These are the activations of a small neural network, seen along a few directions. Each row is one input.
Each table varies a few parts of the input and shows all the possible inputs, shuffled.
A made-up example of a description, with smaller parts first: one of 6 places along a line, together with either a single point or one of 11 places around a ring or (one of 3 separate values, together with one of 8 places around a ring).
Shared parts are said once, and a part with two or three values counts as separate values.
In the rows, 100 means zero.

Other details of the inputs vary at random and push rows far along three fixed directions, the same in every table; ignore that.

A family of inputs:
r1: 106  97 106 125 111  91  89  97 113  94  65  82  81 123 118
r2: 115 110 107 100  97 125  99  96 104  88 115  88  73 147 101
r3: 118 116 139 111  77 141 133 103  43 133 179 127  76  72  71
r4:  94  89 115 166 103 117  86 109  92 115  53  92  59 119 109
r5:  81 114  94  56 121  66 108 113 122 123  98 127 130  53  87
r6: 149 118 132  90 109  98  91 103 138  74 146 113  76 103  99
r7:  82  80  65  92  87  75 110 100  84 113  89 104 131  64 107
r8: 125 101  85  66  86  80  97  82 115  71 138  97 140 107 119
r9:  60  84  77  78 110  77  92  96  98 119  79  94 157  75  94
r10: 134  99  97  92  87 109 102  83  99  73 117  92  76 129 112
r11: 104  92  72  75  93  75 106  92  99  88 116 100 131  87 115
r12: 113  87 114 126 135  96 101 111 137  76  57  72  72 137 129
r13:  86  63 120 161 111 122  95 125  77 113  38  86  66  94 105
r14: 100 116 134 158  38 148  92  95  50 121 146 165  85  66  57
r15:  86 109 112 128  41 146  81  88  48 122 141 120  96 110  80
r16: 100 116  68  51  99  74  96  83 116  93 120  84 142 106 104
r17: 110 115 106 108  46 150  93  94  45 100 164 115  79 118  84
r18:  72  93  99  98 109  64 101 109 105 142  68 145 124  31  90
r19: 132  99 108 127  94 121  99 110  91  83  91  79  54 125 113
r20: 124 127 128  77 128  97  95 113 148  82 133  98  79 108  93
r21:  80  78  57  88  82  76 110  81  83 125  74 105 119  70  99
r22: 123 117  97  76  89 115 101 106  99  72 161  96 109 131 106
r23:  38  79  83 117 146  70 109 120 125 124   9  67 101  88 113
r24: 122 118  92  57  97  98 102  80 117  73 132  84 104 141 105
r25: 112 129 111  75 117 100 116  97 140  77 118 107  99 102  80
r26:  95 101  61  54  89  89 115  87  94 103 112  90 117  97  95
r27: 120  87 149 140 140 107 137 107 104 122  72  91  41  86 103
r28:  59 105  70  90  95  75  93  92  89 129  85  99 136  83  93
r29:  88  88 122 166 109 109  80 105 106 113  31  78  64 119 115
r30:  91 104 115 140 128 117  93 119 115 103  52  68  55 141 109
r31: 132 103  93  96 101  98  98  95 106  74 105  81  80 123 118
r32:  53 108  91  83 114  81 113 112 101 142  68 139 121  42  81
r33:  72  82  70  76 103  90 107 110  77 116  92  95 136  68  90
r34: 108 100 145 151 134 102  95 111 150  93  61  94  49 110  93
r35: 149  93  97  67 109  97  99  94 113  56 136  92 115 127 116
r36: 115 114  58  39 102  78 113  97 107  85 124  77 122 104 104
r37:  82  82 125 165  42 142  72 104  19 129 127 141 107  78  81
r38:  53  94  73  84 102  71  98  96 106 121  83  94 153  78 102
r39:  65  93  65  82  94  84 113 110  84 119  95  95 132  71  97
r40: 132 100 107  98  82 109  91  76 108  78 114  92  89 134 112
r41: 120 106  93  47 114  89  99  96 114  66 136  83 134 123 106
r42: 154  96 119  82 106 110  89  94 118  48 129  80 103 139 119
r43:  75  86  77  99  88  68  96  88  93 114  92 112 143  76 109
r44:  99  86 104 117 118  85  97  85 126  96  45  80  78 128 118
r45: 155 126 122  80  99 119 109  91 124  57 133 127  75 109  97
r46:  87  85 107 107 143 102  98 118 120  95  58  73  95 123 107
r47:  66 104 141 154 143 106  96 123 143 120  42  90  55 100  80
r48:  62  83  74  82 107  86 101 106  79 118  87  99 139  70  92
r49:  87  73  77  90 100  81  98  96  81 105  89 105 134  70 102
r50: 104  90  60  65  95  68 105  68 112 100  99 105 130 100 107
r51: 127 136 111  61 108 115 115 100 126  71 131 119  90 105  87
r52:  67 109 103 153  40 148  82 110  16 141 131 126  85  83  74
r53: 109 113 134 130  65 134  97 111  62 118 127 163  77  65  82
r54: 105 109 118 103 118 106  99 113 122  76  98  72  86 141 117
Each input here is: one of 2 separate values, together with either a single point or one of 6 places around a ring or (one of 4 places along a line, together with one of 5 places along a line).
Changing only the choice among 2 separate values turns r22 into r12. The same change can be made to r52. Which row results? -> r31
Changing only the choice among 2 separate values turns r16 into r29. The same change can be made to r15. Which row results? -> r40
Which other rows does r26 become when the choice among 2 separate values takes its other values? List them by row number. -> r21
Which other rows does r18 become when the place on the ring of 6 takes its other values? List them by row number. -> r6, r14, r34, r45, r53

A family of inputs:
r55: 103 103 123 121 119 119  95 112 108  93  93  68  73 138 107
r56:  81  69  87 123 138  70 100  94 141  92   3  54  90 125 131
r57: 102  79  42  50  93  61  97  72 104  85 106  89 153  99 116
r58:  79  97 101 132  41 124 104  93  27 152 141 154 107  47  74
r59:  68 103 139 178  69 169  80 138  43 128  95 108  52 106  84
r60: 110  82 126 112 151  89 110 115 137  90  48  81  76 106 114
r61: 136 122 131 108  80 155 100 107  78  71 149  97  55 146  94
r62:  84 104  63  54 126  38 110  85 148 110  70 106 142  63  96
r63:  36  88  88 127  76 105  94  92  54 160  83 119 128  59  73
r64: 122 123  63  24  76  98 108  90  87  76 175 113 142 100  90
r65:  34  73  85 143  97  78 107 105  68 172  35 127 113  22  79
r66: 149 128 144 113  87 138  90 107 108  63 153 116  64 127  96
r67: 130  95  50  38  87  58  96  71 106  71 125  87 152 110 128
r68:  94 103 109 106 142  94 102 123 134  87  67  56  77 135 116
r69: 115  91 121 110 147  90 114 114 137  85  55  81  71 103 116
r70: 114 114  93  56  79  88  95  85 102  91 161 138 146  78  86
r71: 144 126 134 104  93 126  98  98 118  74 140 107  58 134 102
What is each input in this table made of? -> either one of 3 separate values or one of 6 places around a ring or (one of 2 separate values, together with one of 4 places along a line)

A family of inputs:
r72:  61 100  68  71 106  66  91 102  95 128 113  96 151  72  92
r73: 169 121 131  67 115 105  99  83 150  44 137 103  75 137 111
r74:  65 103  57  64  95  84 124  86  77 134 101 117 141  57  76
r75: 132  99  95 113  43 119  79  62  68  84 148 104 103 141 109
r76:  84  96 117 143  71 145 109 110  49 135 103 128  63  75  69
r77:  58 103  66  60 131  49 107  94 150 103  65  80 144  85 102
r78: 118 110  79  49 113  81 121  97 123  93 108 107 102  93 105
r79:  84 101  78  56 132  69 109 105 118 103 108  79 135 102 109
r80: 124 103 110  87  67 100 109  95  63 112 171 144 125  60  91
r81: 159  95 128  75 141  93 128 100 138  64 120  80  84 113 113
r82:  68 100  98 130  80 102  96 102  91 127  79 133  92  66  76
r83: 131 100 112  66 123  62 103  78 143  80 112 112 130  91 105
r84: 120  80  61  62  97  71 117  64  94  81 107  63 117 120 118
r85:  46  93 116 152  78 142 103 115  43 152  89 106  87  78  72
r86: 151 116 115  76 120  96 104 102 136  66 119  94  72 110 114
r87:  47  85 116 132 146  83  84 108 133 125  24  74 100 114 100
r88: 115 111  98  71  75 125 105 100  59  96 195 101 126 105  81
r89:  95 118 113 121 112 113  96 117 106 103  71  91  59 116  96
r90:  73  62 101 133 128 112 101 126  85 102  27  73  89 103 112
r91:  76  84 117 146  92 125 109 105  62 146  76 125  76  55  79
r92: 107 132 128 146  46 160  85 108  58  99 153 134  66 114  74
r93:  69  95 120 144 128 106  87 122 122 108  66  76  85 119 101
r94:  42 101 105 145  89 113  88 121  76 148  65  99  93  78  85
r95: 103  78 115 129 116 123  93 133  91  79  57  77  72 130 128
r96:  59  67  95 145 126  91  84 125 114  97   8  81 102  99 117
r97: 154  98 112 134  87 126  87  88 114  55 108  62  52 176 131
r98: 105 116  92  82  56 110  92  79  81 108 147 151 120  79  73
r99:  59 108  81  73  95  78  94  83 108 122  92 108 150  83  85
r100: 160 109 111  54 124  68 110  98 142  63 137  94 109  99 116
r101:  61 111  56  64  86  77 115  92  77 136 105 128 142  58  86
r102:  86  75  81  82 135  70  85  99 134  78  34  81 133 113 121
r103: 113  84  99 151  92 114  86  97  90 103  61  64  61 138 127
r104: 122 107 111 101  60  97  96  89  78 101 174 148 132  60  83
r105:  95  92 122 127 132 100 112 115 117 114  47 100  58  90 111
r106: 131 111 144 139 107 127  95 108 121  75  99 107  45 115 103
r107: 130 124 142 111 111 145 104 125 110  69 122  69  43 162 113
r108: 146 122  83  37 109  80 109  96 139  66 131  96  95 109 103
r109: 129  95 102 129  43 134  93  85  39  92 148  98  74 134 115
r110:  90  78  52  56 127  51  96 109 125  82  55  74 150  87 124
r111:  65 116  73  77  64  88  93  74  77 129 119 144 148  67  70
Changing only one part turns r98 into r78. The same change can be made to r75. Which row results? -> r109
Changing only one part turns r88 into r72. The same change can be made to r74. Which row results? -> r89
What is each input in this table made of? -> one of 5 places along a line, together with either one of 2 separate values or one of 6 places along a line
Which other rows does r101 become when the place on the line of 6 takes its other values? List them by row number. -> r78, r79, r80, r105, r107
Which other rows does r110 become when the choice among 2 separate values takes its other values? List them by row number. -> r103
